These are the activations of a small network on made-up records, seen along a few directions, one row for each record.
Here are examples, each followed by its value of one field, J.
Other fields move the rows too, some of them a lot.
(in the rows, 500 means zero)
Strong random noise was added to every row along 2 fixed directions; ignore it. To show where, here is one row again and again, with new noise each time:
486 475 631 383 493 478 522 548 700 651 440 808 445 556 490 701 491 737 753 585 686 738
505 455 649 455 419 459 465 520 726 611 507 687 426 487 513 713 401 656 678 589 689 711
495 531 563 611 302 575 431 421 504 453 656 242 508 232 489 439 346 357 478 420 473 349
497 491 610 506 385 511 462 484 628 553 556 526 464 394 498 596 396 547 610 518 598 565

564 524 478 353 546 680 384 391 678 476 398 511 470 637 538 553 664 644 710 673 254 565 -> j1
464 467 546 346 512 544 397 503 485 586 533 467 547 566 442 512 501 508 517 637 446 577 -> j7
547 495 484 547 409 610 457 523 502 536 574 436 565 455 470 458 328 464 368 468 599 409 -> j2
456 501 485 449 552 559 456 431 601 590 390 572 500 666 534 555 493 459 685 629 376 552 -> j4
601 488 391 637 378 337 671 643 243 496 588 686 486 394 553 503 252 514 358 291 740 424 -> j9
576 524 496 429 476 624 363 372 741 462 475 365 432 565 556 585 591 548 600 685 278 535 -> j1
395 462 458 383 625 476 596 541 398 610 347 636 489 570 371 391 779 624 661 446 481 447 -> j10
459 576 351 413 665 740 476 471 369 539 364 674 497 574 449 452 695 578 723 530 284 396 -> j8
470 532 475 516 478 494 475 417 625 566 458 422 467 573 543 562 455 350 572 590 389 492 -> j4
387 525 411 523 436 618 477 467 335 475 503 414 563 535 467 278 751 432 518 453 405 368 -> j12
512 582 485 456 662 582 448 355 458 433 506 485 507 544 467 572 601 508 617 667 494 384 -> j8
577 425 528 463 525 454 465 400 565 596 535 495 417 543 450 577 635 488 444 413 619 590 -> j6
606 457 541 596 539 494 485 311 597 587 604 152 485 441 480 412 555 319 396 503 431 370 -> j5
455 596 358 501 644 599 606 476 277 614 394 463 689 402 402 259 722 540 537 495 307 370 -> j5
462 525 620 274 692 477 663 495 533 605 455 481 464 687 356 635 788 522 552 555 411 514 -> j7
489 294 647 570 346 250 494 470 812 513 568 440 409 440 553 839 321 460 282 545 682 737 -> j10
540 521 439 456 574 494 561 543 611 592 387 505 503 547 495 621 532 413 569 503 394 498 -> j11
505 499 437 480 544 573 547 586 555 609 305 651 429 579 466 585 545 581 494 535 540 511 -> j2
530 437 470 445 544 300 507 728 627 697 443 725 529 590 534 739 398 612 571 616 678 727 -> j11
518 449 471 584 395 586 275 385 600 434 542 449 363 462 564 650 370 480 481 571 419 471 -> j3
476 582 524 418 617 507 811 369 295 492 681 331 548 473 354 585 674 315 450 236 385 411 -> j6
571 438 424 676 351 537 262 491 580 461 368 645 441 512 612 539 318 579 605 618 520 635 -> j9
341 567 392 509 467 664 545 454 444 437 487 452 606 460 464 295 736 448 505 503 349 434 -> j12
489 343 515 753 314 359 277 407 565 461 741 204 324 319 557 670 339 335 236 499 597 372 -> j3

Here are new rows. What is J for each?
506 399 593 420 533 391 411 511 855 684 341 866 365 797 603 876 400 656 764 783 633 877 -> j4
499 671 318 350 637 760 560 394 403 466 403 283 551 500 427 284 833 499 585 435  78 191 -> j1
474 498 423 505 496 672 347 377 498 449 487 466 443 509 512 522 504 492 541 530 312 396 -> j3
534 496 562 500 383 584 356 333 648 462 587 162 429 433 492 560 438 239 389 598 308 442 -> j7
536 563 441 446 594 600 531 547 367 642 559 615 514 506 449 506 507 595 568 489 540 459 -> j8
420 442 386 491 526 572 500 501 276 481 522 657 506 435 561 413 569 535 521 468 437 349 -> j3
537 547 551 430 599 523 540 439 585 457 534 264 461 585 476 564 742 554 543 598 295 401 -> j1
473 573 447 431 719 535 568 626 486 620 411 734 455 586 393 650 729 700 624 600 495 581 -> j8
438 569 505 496 528 339 571 338 566 454 793 281 423 524 420 583 414 345 261 346 442 285 -> j3
460 582 540 475 709 593 403 572 493 578 466 793 467 542 501 588 593 659 647 562 503 559 -> j8
469 374 590 523 398 299 406 563 771 576 519 529 375 434 491 801 351 598 528 658 721 748 -> j10
486 448 544 421 549 679 409 339 718 429 498 456 573 548 528 470 729 653 639 742 230 621 -> j1
